cols: C A Q X H K D R
k422: [ -25 -113   37  -47    1  -72   17  -24]
k958: [-86 -60  55 -34  42 -79  11  -5]
k204: [ -28 -113   37  -48    2  -72   16  -24]
k359: [-27 -24  36 -44   1 -24 -24 -24]
k41: [ -27 -112   36  -47    1  -72   17  -23]
k362: [ 36  36  36 -47  36 -72  18 -24]
dup k362:  -> [36]
all k359: [-24] -> 2 6 7 8

cols: W N B Z
k281: [-12  75  13  99]
k94: [-58 -93 -58 -58]
k399: [-89  75 -59  99]
dup k94:  -> [-58]
all k94: [-58] -> 1 3 4
order: [-12  13  75  99] -> k281
down: [-58 -89] -> W

cols: G U E S P
k551: [-23 -10   5 -26  -2]
k647: [-26 -10  -2 -24   5]
k138: [-26  60  61  68   5]
k65: [ 68  60  60 -26   5]
down: [ 68 -26] -> S
find: [61 68  5] -> k138
order: [  5  68  61  60 -26] -> k138
down: [ 5 -2] -> E
dup k65:  -> [60]
order: [-26   5  60  60  68] -> k65

cols: fopes Lupu sezuz vun zul fofop dozef vav Fesog
k808: [ -84   24  -20 -115  -70   22  -70   13  -48]
k894: [ -84   24  -20 -115   67   22  -70   13 -100]
k888: [  63   69   -9   50    9 -110   41   32  -94]
k454: [ 15  30   7  12  25 -41 -89 -47  14]
k440: [ -8 -22  52  40  37  18 -94 -87  58]
k87: [ -94   69  -94   50    9 -110  -94   32  -94]
k916: [ 16  42   5 -20  24 -52 -18  10 -65]
k349: [ 15  30   7  12  25 -41 -33 -12 -32]
k324: [  7 -19  41  47  26   9 -84 -72  42]
dup k87:  -> [-94]
find: [-12 -32] -> k349
dup k808:  -> [-70]
all k808: [22] -> 6

cols: L M J V
k19: [ 54 -29 -62  -3]
k552: [ -6 -39 -16 -69]
k475: [ 54  33 -25  91]
k744: [-13  24  21   8]
k573: [-41 -31  21 -19]
k81: [ 121    8 -102   53]
k994: [-107  -31   80  -63]
k350: [ 42 -11 -47  25]
k766: [-25 -39 -16 -25]
k788: [ 46  27 -32  26]
k391: [ 75  11 -57  69]
k461: [12 31 12 12]
dup k766:  -> [-25]
down: [ 91   8 -19  53 -63  25 -25  26] -> V
down: [-39  33  24 -31   8 -31 -11] -> M
dup k461:  -> [12]
down: [ 33  24 -31   8 -31 -11 -39] -> M
down: [ 121 -107] -> L
down: [-62 -16] -> J

cols: mulu gakoz pesu mogel Zilaz kiduf
k674: [ 91  62  10 -60 -90 -63]
k732: [ 29   4 -32  18  20 -34]
k68: [-82 -56   4  68  80  36]
k57: [-46 -46  42 -46 -46  42]
k762: [ 16  38 -67  53 -12 -43]
k352: [ 51  26 -68 -47  64 -50]
k777: [-78 -62   9  77  67  -8]
k164: [ -5  51 -24 -31  48   4]
k306: [-50 -53  88   3 -92  52]
k620: [-14   4 -32  18  20 -34]
k500: [-62 -62 -40   8  43  67]
all k57: [-46] -> 1 2 4 5
find: [-14   4 -32  18] -> k620

cols: Lopu Rudaf kef rofe laba
k546: [60 59 60 60 60]
k833: [-60  17 -19  38   0]
k7: [95 13 69 -7 95]
k499: [40 29 16 40 40]
all k546: [60] -> 1 3 4 5
order: [59 60 60 60 60] -> k546
dup k7:  -> [95]
dup k546:  -> [60]
dup k499:  -> [40]

cols: sesa tonad kivep veg dun Lasin
k39: [ 60   4  93  47 -74   4]
k725: [-34 -14   8 -20  35   4]
k303: [-18  19  15  40  19 -27]
k989: [ -6  13 -24  -5 -24 -12]
k219: [ 12   0  31  28  54 -14]
k648: [  4 -19 -15   4 113  12]
k529: [-30  -8  28   3  11  15]
k789: [-8  4 44 19 18 20]
dup k303:  -> [19]
order: [-27 -18  15  19  19  40] -> k303

cols: difu kuzas tukid tomus gunel gel
k246: [-46 -49 -87 -55  33  90]
k561: [ 50  52  53  53  53 -78]
k481: [ 86  39  67 -33 -86 -38]
k238: [-44  90  78  87  31  87]
all k561: [52] -> 2
dup k561:  -> [53]
dup k238:  -> [87]

cols: depo tizo Lok maf mapub kon Leki
k356: [ 84  86 -90 -91  82 -92 -91]
k969: [ 83 -89  79  83  74  83  83]
k82: [ 85  86 -86  74 -89  79  76]
k665: [ 74  79 -89  85  76 -86  85]
k37: [-83 -81 -76  85 -83  91  87]
find: [79 83] -> k969
order: [-89 -86  74  76  79  85  85] -> k665
order: [ 85 -86  76  85 -89  79  74] -> k665
dup k969:  -> [83]
find: [-76  85 -83  91  87] -> k37
find: [ 74  79 -89  85  76] -> k665
find: [79 76] -> k82

cols: Logol fuluf fis Dumi
k626: [ 82 -85  -2 -98]
k671: [ -90 -103  -94  -85]
k710: [78 94 95 69]
k236: [66 95 95 78]
k764: [  85  -87   -5 -100]
k790: [-102   54  -65   96]
k639: [76 76 94 76]
k377: [ -91 -104  -94  -85]
k9: [-102   53  -63   94]
k131: [ 93 117 113  85]
all k639: [76] -> 1 2 4
find: [ -91 -104  -94] -> k377

cols: Gufa neto nis Kefa megel sela
k705: [ 16 -43  56  53 -65  51]
k40: [ 77  12  65 -34 -10  41]
k687: [ 40  41  41  40 -26 -25]
k956: [ 15  15 -98  -5  15 -98]
k209: [-76   8  21 -30 -40  55]
k179: [-60 -77  24 -77  16  24]
k232: [  7 -16 -76  -7 -71  12]
k434: [-41  51  34 -62   9  19]
order: [-43  56  53  51 -65  16] -> k705
all k705: [51] -> 6
all k687: [40] -> 1 4
find: [12 65] -> k40
all k956: [15] -> 1 2 5
all k179: [-77] -> 2 4

cols: Bevo pifev pum sute tafol Bonem sovon
k681: [ 15  15   8  -5 -15  37  49]
k257: [ 45  -8 -19  41  10 -15 -46]
k141: [ 15  37 -16  15  49   8  -5]
k125: [ 49 -72  -5 -37  -6   4  -3]
order: [-15  -5   8  15  15  37  49] -> k681
down: [ 37 -72] -> pifev
all k141: [-16] -> 3

cols: bofev ven Tuzo rut movup zeret Dofi nipi Mefen
k103: [ 2  2 -3  1 -8  0 -2 -2  1]
k205: [  6   3 -28  -3  -3 -28 -27  -3 -27]
k649: [ -3 -28  15 -27  28  26   6   3 -26]
k512: [-2  0 -1 -8  2  1  3 -3  1]
order: [ 0 -1 -8  2  1  3 -3  1 -2] -> k512
order: [-28 -28 -27 -27  -3  -3  -3   3   6] -> k205
dup k512:  -> [1]
all k205: [-3] -> 4 5 8

cols: mida tebud Saz goso peba Pokad
k117: [-109  -65   27  -58   26   90]
k189: [113  95  10  -2  39  97]
k435: [ 95  27 -65 -43  72 -45]
k170: [ -52   28 -107   25   20  119]
k609: [-80 -57 -80 -80  22 121]
k34: [  25 -109  -91   -8  -99  120]
k907: [  95   -9 -100   99   -4   59]
find: [ -8 -99] -> k34
find: [-58  26  90] -> k117
find: [-80 -80] -> k609
find: [-65  27] -> k117
all k609: [-80] -> 1 3 4
down: [ -65 -107  -80  -91] -> Saz
find: [95 10 -2 39] -> k189

